Each row below holds a small network's activations on one record, seen along a few directions.
After each row come some of the record's fields: H, V, W, S, C.
The largest differences between rows may come from other fields.
Strong random noise was added to every row along 12 fixed directions; ignore it. To show where, here is one row again and again, with new noise each time:
[ 423   16   99  169  326 -158   51 -234  -29 -240 -151   11 -249 -151
 -260  -16  334  -42  274 -111 -219   29   65   57 -445  193   61  110]
[  32  451 -491  328  -15   71 -367  293  412  -46  154 -379  136  380
  246  -85  260   26  444  132 -237  142  242 -174  324  252 -204 -357]
[-414 -154  329 -111  289  391 -457  391    6  378  431  186 -254 -295
   37 -329 -227   28 -408  541  184  310 -182  295 -147 -483 -437 -466]
[  42  -53 -169 -141 -744 -245  -35  162  -67  -39 -173  179 -179   30
   92   66   12  -72 -314 -346  338 -225 -364  -36   98  203  145  152]
[-219 -188  390  -37   29  228  313 -278 -221   45 -123  -11 -262 -277
  -59  327   57  213  229  -51  -95 -236 -329  544   37 -161  106  -33]
[-254  380  148 -137 -427  200  -14 -103  211  274 -375 -248 -359  532
 -367  -89  161  115 -455  120  170  -42  -54 -370  119 -307 -403 -197]
[  16   80  -67   18 -497  362 -408  434  243  336  602  446 -163  259
  -16 -317 -351   98 -102  446   13  348 -357 -279 -223 -407  -11  186]
[ 283  126   32   24 -361 -203  296  -18  -82   43 -276  -40  256  310
  -13  469   99  -18 -144 -159  204  -44   -4 -500   99  110  139  360]
[-110  -29   28  -57   77  118 -582 -313  133  178 -467  270 -379 -360
 -234 -333  -16 -316 -728    4  526   59  418  324   44  544 -359 -363]
[ 313   39 -291  224  -70  233 -368    6  548  173  136  202 -335 -113
 -132   11   -7   39  177  500 -125   60  260  318 -194  -33 -124   76]
[ 409  165  232   98   56  279 -162 -263  -74 -264 -310   88 -319   24
 -443 -208  781   59 -507   66 -172  -27  113 -185 -506   -4 -295   42]
[-164  108 -100   83  298 -456  155   98  408  389  -75 -609  -93   40
  128  498 -354   46  648  106   91  -64  162  272  406    9 -158 -304]
[  46 -135  -46 -217 -532 -374  125  205   75   74 -304  290   38  411
 -208   52 -219 -181 -328  -20  327   98  232 -194  249   59   -2  100]
[ 131  158  -19  198 -125  235 -171  306  254   96  199 -322   69  225
  146  361  408  414   48  385 -312 -180   87  134  328 -204 -391 -159]

[ 124 -138  -98  140   75  565 -237 -192  -29 -139  259  371  120 -367
  145 -114  174   65   13  240 -226   -6   50  296 -180   16  137  176]  <H:h3 V:v2 W:w2 S:s2 C:c2>
[ -63 -117 -117   24  424 -153  429  508  -80 -585  358 -430  251  188
  184  -54  411  156  699  178 -690   51   13  148  -89 -584   33 -299]  <H:h1 V:v2 W:w1 S:s2 C:c1>
[ 114 -421  -28 -121 -171 -295  461   91 -363 -124 -122  293   27 -581
  268  495  -53 -237  -11 -256  370 -205 -431  249 -288  -58  470  368]  <H:h2 V:v2 W:w1 S:s1 C:c1>
[-313 -107  188  -89  144 -145   11 -158 -143 -176   46   43  251  224
  -24 -300 -336  -31  381 -309  -71  223  205   83  395  408  230 -213]  <H:h1 V:v1 W:w1 S:s1 C:c2>
[-126   75 -358   17  -51  107  -81  220  -49  -21  193 -124 -124 -364
  325 -153 -161 -128 -297  -90  132 -145 -358  -53 -227  -92   37  -38]  <H:h1 V:v2 W:w2 S:s2 C:c1>
[  42  -30 -218   14  617 -463 -401   65  225  -27   37   37 -383 -303
 -151 -619 -191 -427  243  -32  121  328  215  146 -425  247 -131 -330]  <H:h2 V:v2 W:w1 S:s1 C:c1>
[  93 -159  385  -45  135  232 -179 -254 -174    7   44   68 -184 -295
 -145  -46  201  277 -414   28 -139 -257  -60  317  -99  -26 -237   40]  <H:h1 V:v2 W:w2 S:s2 C:c1>
[-155 -102 -103  -19  248  125  279  186 -112 -164 -222 -124  -46 -443
  182  266  238 -266 -220  178  285    4  -36  179 -315 -344   15 -230]  <H:h2 V:v1 W:w1 S:s1 C:c1>
[-207  264 -117   96   83  313  -90 -474  150  258  -67 -121  -22 -164
   72    7 -260  -75  167  -34  163   42  -42  -77  -23  177  158   45]  <H:h1 V:v2 W:w1 S:s2 C:c2>
[-317   20 -337 -158 -123 -229  356  -21   24  -70 -207 -265  123  -93
  280  180 -289 -297  197 -236  417  -27 -116 -104   62  -56  393  -24]  <H:h3 V:v2 W:w1 S:s1 C:c1>
[-245  329 -494   66 -228 -133   78 -172  316  242 -236 -465 -193   -6
  180  171 -360  -96  197 -209  191 -268  -80  -14  285  207   59  -73]  <H:h1 V:v2 W:w2 S:s2 C:c2>
[ -31  193  -95   55  151   95    0 -265  -50   63 -211 -380   -5 -375
  208  233  194  -56 -268 -131  252 -254 -134  -92 -136   42  -58   17]  <H:h1 V:v2 W:w1 S:s2 C:c1>
[ 326  190    6  107  -29 -110 -142  503 -139  124  395 -111  286  -15
  316  184   75  -33 -312   33  267  183 -454 -746 -389 -192    7  276]  <H:h2 V:v1 W:w1 S:s2 C:c1>
[ -94 -129  258   44  111  -69 -360  394 -332  173  499  223  228  -86
  293 -144 -284   83  -79 -156   29  160 -288    7  256  280  -67 -113]  <H:h2 V:v2 W:w1 S:s1 C:c1>
[-146   38  281 -102   -9 -143  159 -192  135  567   94    3 -318  163
 -265   43 -629  118  343   51   40   50 -313  -72  -42 -275   16  204]  <H:h2 V:v2 W:w2 S:s2 C:c1>
[-179 -307  237  -39  181 -131  161  291 -168   32  298  312   96  220
  -84 -126 -210   89  529  121 -412  204   -1  297  241 -177  -24 -118]  <H:h2 V:v2 W:w2 S:s1 C:c1>
[-319   44   11  101  353  341   30 -205  137  220  291  123  -65  -79
    1 -171 -504  -95  759  231 -105  386  -89  130 -144 -190  295  -34]  <H:h2 V:v2 W:w1 S:s1 C:c1>
[ 219 -397  427  -80   69 -138   87   16 -453 -405  495  161  -44 -218
   20 -148  186  395  332 -327 -519 -214 -558  322 -286  -77  290  287]  <H:h1 V:v2 W:w1 S:s1 C:c1>
[ 117 -474  817 -246  142  109 -299  331 -252  588  823  631  123 -117
 -158 -122 -620  332 -586  529   41  325 -279 -113 -303 -595 -222  406]  <H:h1 V:v2 W:w1 S:s1 C:c2>
[-227   19 -220   20 -203  116 -360  544   57   90  551   28  172  -15
  465 -138 -126   73   83  102    9   79 -278   41  231  -65  -19 -172]  <H:h2 V:v2 W:w1 S:s1 C:c2>
[ 379 -143 -187  -14   93 -340  119  133  149 -210  175  175  190   73
  -68  -60  -26 -145  249  147 -105  216  220 -220 -369 -162  228  338]  <H:h1 V:v2 W:w1 S:s2 C:c2>
[  79 -160 -231  139 -146  186   56  278 -215 -141  186  122  399 -205
  460  334  166   76  -37    0 -151 -202  -90  214  278   99   94   92]  <H:h2 V:v2 W:w2 S:s2 C:c1>
[ -78  -23 -259  -76 -335  -86  -86  206  426   57  302  159 -384  271
 -177 -363 -389   49  479  202 -189  164  -78  162  -82 -262  125  -21]  <H:h3 V:v2 W:w1 S:s2 C:c2>
[ 110  106   82   66 -169 -179 -328  190 -317  -39  248 -375  208 -321
  601  271  162  222 -278 -590  268 -341 -547  -94  274  546   62   -9]  <H:h2 V:v2 W:w1 S:s2 C:c2>
[-133  199   45  118  121  624 -409 -482  -10  142 -191  102 -155 -397
   -5 -167   29 -125 -448  -20  309   30   68   80  -88  367  -49 -120]  <H:h2 V:v2 W:w1 S:s2 C:c1>
[ 284   -7  553  -51  150 -373 -356 -250  106  594  -34 -219 -564 -218
 -341  165 -294  357 -432 -124  159 -368 -129  199   30  216 -491  112]  <H:h2 V:v2 W:w1 S:s2 C:c1>
[ 110 -113   74  -46  -59 -299  255   23   92   25 -166 -164  410  244
   41  496 -158   77   27    9  141  -26  441  -47  454  156   71   64]  <H:h3 V:v1 W:w1 S:s1 C:c2>
[-102  178  257  -86  235  259 -218 -123  190   38 -130   45  -48  559
 -531 -562  224   43 -287  399 -219  370  580 -275   10 -219 -517 -350]  <H:h3 V:v2 W:w2 S:s2 C:c2>
[  43  275  178   90  -21  488 -327   86 -136  174  276 -160 -205 -315
  190   -1  339  216 -535  107   91 -109 -599 -231 -421 -277 -233    1]  <H:h2 V:v2 W:w1 S:s2 C:c2>
[ -57  122  227   69  453  115  -26 -429  187  273   65 -179   28   59
 -171  -11 -284   92  406  139  -76  182  205  -66  -30  -13    6   33]  <H:h3 V:v2 W:w1 S:s1 C:c1>
[  53  195 -303  167  212 -208  247  388  114 -225  160 -650  500  274
  387  384  416  169  456  120 -391 -127  199 -169  315 -190 -128 -166]  <H:h1 V:v2 W:w1 S:s1 C:c2>
[ -78  -59 -225 -121 -229 -190  189  350   71  165  -33  -20   27  -32
  160  230 -221 -181 -188  127  330  -29 -115  -99  -13 -310   21   62]  <H:h2 V:v2 W:w1 S:s2 C:c1>
[ -99  101  115  -80 -254   -3   90 -157   80   87 -271 -259 -498   55
 -232   87  135  248 -117 -113 -122 -404 -176  282  148  -76 -226 -124]  <H:h2 V:v2 W:w1 S:s2 C:c2>
[ -18   66 -270   65   63  365  -62 -307  -11    9 -273  277   53 -423
   84  -48 -141 -414 -343   26  399  113  216  -53 -222  278  220  108]  <H:h2 V:v2 W:w2 S:s2 C:c2>
[ 505 -371  231    8  -57   42 -217   51  -65 -286   50  399   49  -88
 -192   18  472  248 -368  166 -306 -171  387  416   30  150 -203  139]  <H:h2 V:v2 W:w1 S:s2 C:c2>
[-223   81  316   66  284  458  258 -167  110  279  120    9 -197  133
 -270   70 -143  139  405  460 -238  244  -88   44 -209 -626  -34  -23]  <H:h2 V:v2 W:w1 S:s2 C:c1>
[-310  206 -409  -16 -467  -20  303  -79 -101 -299 -350   36   75  342
   79 -165   50 -316  395 -447   88   72 -192 -268  140  235  456  -48]  <H:h2 V:v1 W:w1 S:s1 C:c1>
[ 199   27  -99  -30 -273 -283  -54  233  118  275  403  -48  106   30
  185  175 -454  130   -8  -21  113  -70 -315 -313  -44  -86  155  427]  <H:h1 V:v2 W:w1 S:s2 C:c2>
[ 163 -345  367 -201   -9 -228 -270  335  -17 -182  362   96 -401  145
 -325 -461  282  461 -130  121 -556 -196  -94  457  -53 -316 -463 -177]  <H:h3 V:v2 W:w2 S:s2 C:c1>
[ -39   51   71   84  321  374  159 -103 -243    9  -53   67  233 -349
  160  183  166 -203 -137  156  163  161  -84 -213 -378 -180  121   94]  <H:h2 V:v1 W:w1 S:s1 C:c2>

Here are new rows. What are their fields?
[-177  457  -90  104 -468  410   78 -483   -5   94  -80  -56   29  317
   47  -29  -13   43  394 -323   26   41 -433 -476   54  164  413  261]  <H:h2 V:v2 W:w1 S:s2 C:c2>
[ 273  188   62  129 -179  -23  -55 -346  188  423  -40 -147  -17  -10
  -16  436 -248  234   43 -101   73 -283  -56 -103  175  302   37  416]  <H:h2 V:v2 W:w1 S:s2 C:c2>
[-330  160  238   21  285 -140   22  224 -271  -28  153 -285  190  297
  132 -172   38   45  330 -244 -148  209 -210 -212  290   54 -107 -391]  <H:h2 V:v2 W:w1 S:s2 C:c1>
[  12 -286 -177  -34 -153  175  197  177  -25 -102   22  322  265 -126
  127  234   56  -82  -75  346  -30   24  174  221   -8 -272  112  129]  <H:h1 V:v1 W:w1 S:s2 C:c2>
[ -95  166  107  240  438   59 -162 -301 -148  -56 -111 -270  188 -158
  184   89  101  -24  364 -342  -14   42  110  132  309  656   51 -279]  <H:h2 V:v1 W:w1 S:s2 C:c1>
[-185 -298   89 -197  -53  -11  275 -245  186  182  157  133 -228 -231
 -110   98 -672   63  376  141   70  -32 -123  419 -123 -321  386  248]  <H:h1 V:v2 W:w1 S:s2 C:c2>
[ 201 -132  185   58  298  522 -285 -348  118  -84  245  353 -247 -342
 -270 -344   71   87  -18  358 -210  187  125  271 -554 -156   64  129]  <H:h3 V:v2 W:w1 S:s2 C:c2>
[-342   80  123   34  230  157 -140 -325 -278   12   44  -13  202 -118
  181 -224 -168  -66   79 -366   63   57 -139  -40  211  398  130 -127]  <H:h1 V:v2 W:w2 S:s2 C:c1>
[-370  396 -449   30 -159  536   40  487  210  -73  234 -478  328  254
  427   25  435   38 -180  516  -62   51  -80 -430   23 -784 -231 -286]  <H:h1 V:v2 W:w1 S:s2 C:c2>
[-163   83 -190  -62   35  274 -109  181  181  182   10  -38 -176 -224
   32  -85   29 -183 -524  444  312   95  -67 -155 -447 -562 -238 -117]  <H:h1 V:v1 W:w1 S:s1 C:c1>
[ 185  328 -366  166 -343  255 -412  133  461  337  296  -64 -111   78
  168   34 -112  126  -92  282   74  -24 -105 -238  -39  -65 -107  150]  <H:h2 V:v2 W:w2 S:s2 C:c2>
[  18 -436  167 -255 -222 -553  206  -35  -69 -119   31  372  -49  178
 -277 -189 -529    5  315 -271  -91   17   72  271  169  197  323  221]  <H:h1 V:v1 W:w1 S:s2 C:c2>
[ 324  106  -75   87 -384  -20 -487 -148  354  219   86  216 -404   54
 -215 -168 -224  145  -77  -25   33  -66   15   92  -10  373  -38  198]  <H:h2 V:v2 W:w1 S:s2 C:c2>
[-172  124  127   64  423   -8   73  336 -100 -219  283 -357  367  283
  147 -111   98   46  243  104 -189  350  109 -288   44 -186  -60 -358]  <H:h1 V:v1 W:w1 S:s1 C:c2>
[-174  -53 -277  -79 -225 -186 -221  477   24  123 -122  -32  293  -63
  427  255  147 -228 -496   58  527  -23   79  -45  392   63 -244 -233]  <H:h2 V:v2 W:w2 S:s1 C:c1>
[-206 -314  -22  -72 -402  111  393 -252 -188 -420 -355  391 -336  -49
 -198  -41  200  -35  468 -271 -257 -213 -181  705   97   84  382  -33]  <H:h2 V:v1 W:w1 S:s2 C:c1>
[ 428 -285 -382 -130 -495 -637 -163  301  307  -23  319  158 -705 -266
  -37 -178 -182  151  213 -169 -185 -451 -564  432 -390 -124   77  365]  <H:h2 V:v2 W:w2 S:s2 C:c1>
[-206  -55 -326    3 -493  249  -22  271  193   83  -87  331  553  505
  146  160 -136 -103  -55  364   52  203  600   32  791   78  -28 -104]  <H:h2 V:v2 W:w1 S:s2 C:c2>
[-356   49 -128 -128 -242  191   82   -2   66 -220 -161   62    5  385
 -162 -370   26 -120   -5   53  -37  176  150  -78  118 -158   41 -242]  <H:h1 V:v1 W:w1 S:s2 C:c1>
[  21  -55  -89 -236  -94 -362  375 -224   62 -461 -446    8  -41  466
 -435 -354   65 -214  170 -232  -78  126  414 -190  -70   32  220   -6]  <H:h3 V:v2 W:w1 S:s1 C:c1>
